A small network was trained on made-up records. Each row is its average activation on records with the value named, seen along a few directions.
Related values have similar rows: they may be neighbours, one step apart, or belong to one group.
In the rows, zero is written as 500.
Strong random noise was added to every row along 11 fixed directions; ignore it. To show where, here is one row again and again, with new noise each time:
[504 528 659 414 419 458 351 596 474 350 555 361 313 563 569 679 456 606
 688 671 456 535]
[445 451 540 512 595 444 275 738 320 411 585 601 253 575 766 377 784 422
 446 356 428 541]
[503 671 622 628 434 533 562 368 476 694 564 482 558 498 563 591 419 660
 601 512 443 610]
[469 362 546 637 574 374 436 590 533 603 538 202 433 429 556 683 753 710
 456 405 345 648]
[539 358 346 268 454 535 400 803  70 286 707 336 418 571 463 551 546 397
 627 532 407 630]
[421 507 462 313 507 324 423 428 584 401 397 777 441 652 489 382 611 485
 477 586 618 261]
[522 538 764 664 441 299 424 521 522 656 352 800 284 337 848 385 545 581
 271 210 448 658]
[550 603 678 561 412 538 420 658 428 515 649 335 477 568 508 564 309 575
 705 613 397 578]
[371 591 622 523 485 341 374 498 387 648 555 752 401 545 576 303 670 564
 420 241 464 564]
[457 482 349 591 379 391 394 653 366 460 458 372 482 563 554 835 659 514
 540 589 371 420]
[349 588 451 570 399 364 358 560 496 493 463 478 478 683 505 727 697 562
 618 660 419 309]
[533 451 432 547 609 590 581 440 574 526 476 459 550 472 572 489 569 477
 474 463 548 539]
[527 517 556 520 705 528 595 306 657 622 562 495 546 553 584 396 601 658
 516 573 538 489]


Values of LITI:
gumob: [276 681 532 367 718 717 428 236 400 450 805 506 340 655 603 432 925 589
 642 561 563 519]
zosu: [410 464 487 210 569 291 499 504 262 546 609 884 387 608 516 172 651 543
 455 625 394 427]
zege: [451 418 497 448 581 727 554 607 505 390 596 309 463 409 398 458 432 358
 599 519 500 613]
vizil: [530 527 466 672 656 706 409 581 440 301 444 630 294 450 910 533 593 260
 514 538 513 444]
siki: [368 333 420 596 515 552 805 347 751 569 220 343 673 413 400 594 737 525
 536 581 486 624]
dufuv: [346 659 451 395 335 506 467 457 594 442 484 449 623 694 198 625 421 516
 640 764 542 231]
novi: [502 410 696 475 427 176 666 327 691 799 469 338 688 345 139 544 278 899
 528 594 353 601]
rusa: [359 513 480 595 638 478 384 512 476 514 647 353 485 648 363 451 826 594
 580 463 447 478]
botim: [632 476 558 405 447 553 650 465 510 471 552 427 587 510 416 445 367 627
 571 773 507 500]
lusuf: [408 703 659 452 427 548 219 494 326 443 608 636 232 532 603 465 512 423
 423 214 565 556]
kekev: [201 709 542 539 141 543 539 381 724 552 226 587 676 546 129 581 347 371
 700 396 651 473]
podil: [542 392 461 635 393 682 650 866 469 530 511 335 677 573 522 373 416 339
 575 692 406 511]
pufon: [607 607 637 705 433 547 488 493 498 534 453 606 431 420 799 526 440 522
 367 436 456 547]
rosek: [381 342 487 469 591 567 513 563 777 406 312 497 519 487 382 429 560 290
 540 498 604 424]
kiniz: [350 700 645 353 438 292 227 299 463 552 653 547 344 579 264 599 469 682
 536 342 484 404]
Each value of LITI is a pair of two hidden parts, and every pair occurs once (3 first parts, 5 second parts).
gumob and vizil share the first part; gumob and lusuf share the second. Which value has the first part of lusuf and the second part of vizil? -> rosek
podil and kekev share the first part; podil and botim share the second. Which value has the first part of botim and the second part of kekev? -> rusa

Values of LOSI:
kidef: [801 270 550  48 707 699 747 409 490 235 519 629 404 320 625 120 320 408
 388 601 770 647]
rup: [707 643 515 696 590 479 695 392 642 805 585 584 769 533 644 388 290 638
 319 693 447 288]
nem: [741 363 255 677 685 415 661 324 680 512 370 504 640 470 707 611 716 573
 203 683 494 230]
zagen: [427 537 309 510 489 647 765 386 495 653 580 366 861 562 146 526 354 452
 745 676 504 420]
zad: [711 341 288 482 778 529 460 634 475 363 547 355 568 582 523 451 517 357
 394 469 526 356]
pem: [754 485 531 323 612 535 604 286 344 604 748 272 585 501 469 632 297 755
 592 586 451 686]
zepe: [553 612 479 670 569 717 501 593 528 489 482 610 526 546 588 343 346 223
 476 585 531 349]
reku: [505 398 397 331 472 596 651 479 519 382 382 450 508 475 511 518 555 497
 586 628 612 541]
boza: [475 557 700 522 817 566 268 513 833 286 659 433 359 733 584 389 524 563
 757 840 569 213]
von: [411 487 522 319 445 396 295 707 399 349 461 735 229 496 562 426 527 295
 490 396 491 464]
bado: [525 506 558 531 601 311 517 531 730 660 488 637 609 602 359 217 377 556
 331 579 441 235]
lopog: [403 326 577 442 560 540 540 483 786 503 421 230 495 501 452 518 631 611
 554 528 560 568]
fer: [513 602 667 917 340 356 403 889 412 603 327 709 454 476 845 402 464 356
 455 399 277 584]
vab: [552 258 319 367 208 330 449 949 232 288 408 499 487 438 319 456 423 291
 405 303 472 622]
vosa: [517 538 751 391 460 525 233 631 572 297 665 445 389 569 232 329 170 470
 639 554 574 444]
Each value of LOSI is a pair of two hidden parts, and every pair occurs once (3 first parts, 5 second parts).
nem and fer share the first part; nem and kidef share the second. Which value has the first part of kidef and the second part of fer? -> zad
vosa and boza share the first part; vosa and bado share the second. Which value has the first part of bado and the second part of boza? -> von
